These are the activations of a small network on made-up records, seen along a few directions, one row for each record.
Each row is followed by the record's values for the fields VUV, NAVEV, TILI, LUN.
Other fields move the rows too, some of them a lot.
(in the rows, 500 means zero)
Random noise pushes rows far along 2 fixed directions. That doesn't count. These rows show it; they differ only by the noise:
[430 509 438 554 504 581 539 530 522 568 555 473 354 461 569 473]
[383 345 661 615 490 399 534 520 645 502 646 478 575 740 653 560]
[425 518 428 549 509 604 548 527 511 573 548 469 355 426 557 479]
[463 613 295 516 511 693 539 539 444 609 499 471 208 290 518 413]

[408 407 531 577 404 404 636 547 662 594 481 527 579 544 605 557]	{VUV: sibu, NAVEV: kovos, TILI: surap, LUN: vob}
[545 593 331 542 394 475 509 598 477 629 454 538 272 387 548 343]	{VUV: sibu, NAVEV: bizel, TILI: vin, LUN: vob}
[627 631 369 433 511 534 407 475 407 502 455 508 351 389 414 412]	{VUV: vafip, NAVEV: kovos, TILI: vin, LUN: puvol}
[404 379 620 612 485 438 611 549 569 529 531 461 684 539 549 606]	{VUV: difem, NAVEV: bizel, TILI: vin, LUN: vob}
[396 587 495 435 539 725 627 428 395 565 413 498 629  80 366 619]	{VUV: sibu, NAVEV: kovos, TILI: kapi, LUN: puvol}
[354 430 590 534 662 648 522 428 499 528 721 353 504 503 515 646]	{VUV: zok, NAVEV: bizel, TILI: vin, LUN: puvol}
[326 391 592 641 458 472 632 495 650 631 621 453 568 488 618 649]	{VUV: zok, NAVEV: kovos, TILI: vin, LUN: vob}
[616 469 648 445 431 342 415 485 497 324 420 564 782 653 422 537]	{VUV: difem, NAVEV: kovos, TILI: kapi, LUN: puvol}
[370 447 538 579 429 531 603 493 610 566 526 500 545 443 564 602]	{VUV: zok, NAVEV: kovos, TILI: mig, LUN: vob}
[561 557 413 425 612 630 402 448 432 435 588 455 328 541 449 479]	{VUV: vafip, NAVEV: bizel, TILI: surap, LUN: puvol}
[648 518 436 481 488 332 312 500 554 461 584 558 165 852 621 279]	{VUV: vafip, NAVEV: kovos, TILI: surap, LUN: puvol}
[582 571 427 460 599 605 386 470 416 435 571 463 322 558 466 438]	{VUV: gezu, NAVEV: bizel, TILI: surap, LUN: puvol}
[431 514 472 481 642 700 483 441 455 481 645 401 366 478 494 545]	{VUV: zok, NAVEV: bizel, TILI: surap, LUN: puvol}
[245 278 819 571 625 497 618 389 620 527 714 415 818 579 567 784]	{VUV: zok, NAVEV: kovos, TILI: vin, LUN: puvol}
[409 418 639 568 458 507 617 522 521 461 430 494 773 442 476 616]	{VUV: difem, NAVEV: bizel, TILI: mig, LUN: vob}
[528 552 444 456 548 525 450 459 461 486 508 520 358 518 499 429]	{VUV: gezu, NAVEV: kovos, TILI: surap, LUN: puvol}
[444 581 314 488 476 651 612 513 519 624 447 489 356 249 476 521]	{VUV: vafip, NAVEV: kovos, TILI: surap, LUN: vob}
[564 512 531 463 527 477 445 451 470 460 508 503 580 490 427 533]	{VUV: vafip, NAVEV: kovos, TILI: vin, LUN: puvol}
[556 553 451 468 446 418 498 517 471 511 399 556 524 429 453 447]	{VUV: sibu, NAVEV: kovos, TILI: vin, LUN: puvol}
[498 380 561 594 503 335 456 529 639 534 668 481 420 818 652 482]	{VUV: vafip, NAVEV: bizel, TILI: vin, LUN: vob}
[540 467 633 434 560 535 436 455 453 295 512 489 708 610 404 616]	{VUV: difem, NAVEV: bizel, TILI: mig, LUN: puvol}
[447 483 432 583 442 450 599 596 540 624 455 505 450 465 582 436]	{VUV: sibu, NAVEV: bizel, TILI: vin, LUN: vob}
[413 416 519 608 448 428 609 528 624 594 530 469 563 512 581 603]	{VUV: difem, NAVEV: kovos, TILI: vin, LUN: vob}
[307 380 657 630 516 537 632 516 567 572 606 421 673 435 572 644]	{VUV: zok, NAVEV: bizel, TILI: vin, LUN: vob}
[403 432 659 555 446 516 601 527 513 465 435 478 786 414 452 622]	{VUV: difem, NAVEV: bizel, TILI: kapi, LUN: vob}
[496 466 483 570 372 357 546 614 565 543 424 569 495 599 604 386]	{VUV: sibu, NAVEV: bizel, TILI: surap, LUN: vob}
[411 423 567 609 492 483 530 523 561 584 636 452 478 558 603 541]	{VUV: zok, NAVEV: bizel, TILI: vin, LUN: vob}
[449 542 546 476 492 535 541 463 473 534 467 518 560 343 473 532]	{VUV: sibu, NAVEV: kovos, TILI: kapi, LUN: puvol}
[472 539 450 480 632 693 444 457 439 494 648 404 299 499 502 497]	{VUV: zok, NAVEV: bizel, TILI: surap, LUN: puvol}
[448 590 373 452 641 772 491 451 403 512 597 401 277 347 454 509]	{VUV: zok, NAVEV: bizel, TILI: surap, LUN: puvol}
[482 526 520 425 608 621 542 418 387 462 423 460 708 274 341 617]	{VUV: peli, NAVEV: kovos, TILI: vin, LUN: puvol}
[639 488 549 444 365 262 415 536 535 374 373 635 595 732 514 384]	{VUV: sibu, NAVEV: kovos, TILI: mig, LUN: puvol}
[353 407 744 504 503 479 609 429 546 488 509 512 857 429 477 691]	{VUV: sibu, NAVEV: kovos, TILI: kapi, LUN: puvol}
[542 475 554 480 439 375 452 499 528 465 483 585 486 655 566 424]	{VUV: sibu, NAVEV: kovos, TILI: mig, LUN: puvol}
[354 301 772 533 531 372 598 445 637 458 557 517 843 670 561 670]	{VUV: sibu, NAVEV: kovos, TILI: surap, LUN: puvol}
[386 533 450 567 425 609 605 501 545 631 507 483 455 279 519 577]	{VUV: zok, NAVEV: kovos, TILI: kapi, LUN: vob}
[487 380 699 564 375 323 493 569 584 397 468 533 728 706 536 521]	{VUV: difem, NAVEV: bizel, TILI: kapi, LUN: vob}
[607 461 589 456 446 326 442 493 518 353 426 567 722 667 452 514]	{VUV: difem, NAVEV: kovos, TILI: surap, LUN: puvol}
[629 619 375 458 567 600 370 502 378 469 554 437 256 458 433 414]	{VUV: difem, NAVEV: bizel, TILI: vin, LUN: puvol}
[505 545 498 464 643 677 426 416 420 486 649 389 413 431 430 574]	{VUV: vafip, NAVEV: bizel, TILI: vin, LUN: puvol}
[478 565 351 506 476 601 602 583 450 557 373 496 434 303 470 462]	{VUV: difem, NAVEV: bizel, TILI: surap, LUN: vob}
[444 399 643 492 563 468 570 439 511 434 478 470 865 482 409 705]	{VUV: difem, NAVEV: kovos, TILI: vin, LUN: puvol}
[572 634 333 411 478 576 532 499 409 505 320 557 448 274 386 422]	{VUV: sibu, NAVEV: kovos, TILI: surap, LUN: puvol}
[620 614 362 456 583 589 348 489 406 451 567 473 195 578 489 355]	{VUV: gezu, NAVEV: bizel, TILI: surap, LUN: puvol}
[432 443 717 468 623 664 534 397 428 366 566 398 848 402 343 766]	{VUV: difem, NAVEV: bizel, TILI: kapi, LUN: puvol}
[550 517 404 586 439 421 502 604 513 558 487 497 322 561 576 373]	{VUV: difem, NAVEV: bizel, TILI: vin, LUN: vob}

Here are new rows. What are their fields?
[597 520 598 449 442 367 410 476 475 368 427 571 669 612 440 486]	{VUV: gezu, NAVEV: kovos, TILI: kapi, LUN: puvol}
[620 506 538 434 383 335 442 520 521 385 353 619 611 658 483 412]	{VUV: sibu, NAVEV: kovos, TILI: mig, LUN: puvol}
[522 423 577 554 470 269 432 517 608 526 585 548 413 777 645 404]	{VUV: sibu, NAVEV: kovos, TILI: vin, LUN: puvol}
[488 467 587 490 545 474 470 443 500 460 546 521 546 587 513 521]	{VUV: gezu, NAVEV: kovos, TILI: surap, LUN: puvol}
[421 410 566 566 449 459 585 495 637 544 553 509 597 544 560 613]	{VUV: vafip, NAVEV: kovos, TILI: surap, LUN: vob}
[469 659 228 463 675 842 486 467 349 614 612 357  74 221 445 448]	{VUV: zok, NAVEV: bizel, TILI: vin, LUN: puvol}
[455 387 574 597 390 324 579 599 619 525 461 558 606 664 633 454]	{VUV: sibu, NAVEV: bizel, TILI: surap, LUN: vob}
[510 487 548 437 641 642 428 417 443 410 629 432 521 544 433 592]	{VUV: vafip, NAVEV: bizel, TILI: surap, LUN: puvol}
[441 456 551 597 460 461 584 563 531 542 494 470 580 478 534 530]	{VUV: difem, NAVEV: bizel, TILI: vin, LUN: vob}
[429 577 375 528 482 696 572 539 435 564 426 481 371 242 489 445]	{VUV: zok, NAVEV: bizel, TILI: mig, LUN: vob}
[388 488 413 576 430 500 659 554 592 682 474 502 455 330 567 544]	{VUV: sibu, NAVEV: kovos, TILI: vin, LUN: vob}
[535 463 555 469 464 394 522 494 531 439 415 569 665 562 476 502]	{VUV: sibu, NAVEV: kovos, TILI: surap, LUN: puvol}
[375 439 521 536 594 635 612 473 528 591 599 427 570 373 493 657]	{VUV: vafip, NAVEV: bizel, TILI: vin, LUN: vob}
[476 560 359 525 404 561 522 539 556 573 481 529 283 422 554 438]	{VUV: zok, NAVEV: kovos, TILI: mig, LUN: vob}
[428 463 434 636 426 425 550 547 636 656 605 479 288 562 669 475]	{VUV: zok, NAVEV: kovos, TILI: vin, LUN: vob}
[483 605 337 488 564 617 471 478 446 628 570 466 146 372 533 400]	{VUV: zok, NAVEV: kovos, TILI: vin, LUN: puvol}
[551 455 466 554 430 369 493 610 551 489 458 528 425 685 595 393]	{VUV: difem, NAVEV: bizel, TILI: surap, LUN: vob}
[374 469 465 592 406 473 672 540 599 665 474 508 534 334 561 575]	{VUV: sibu, NAVEV: kovos, TILI: vin, LUN: vob}
[497 528 423 475 541 509 450 489 514 536 559 507 246 583 573 398]	{VUV: zok, NAVEV: kovos, TILI: surap, LUN: puvol}
[660 599 413 398 465 500 407 476 431 414 388 568 449 485 418 411]	{VUV: vafip, NAVEV: kovos, TILI: mig, LUN: puvol}
[557 539 403 500 484 531 467 527 501 529 530 524 335 529 526 431]	{VUV: vafip, NAVEV: bizel, TILI: surap, LUN: vob}
[413 501 639 458 603 713 479 412 425 410 587 407 620 428 420 657]	{VUV: zok, NAVEV: bizel, TILI: kapi, LUN: puvol}
[537 468 523 468 470 398 523 500 535 458 408 556 623 562 483 489]	{VUV: sibu, NAVEV: kovos, TILI: surap, LUN: puvol}
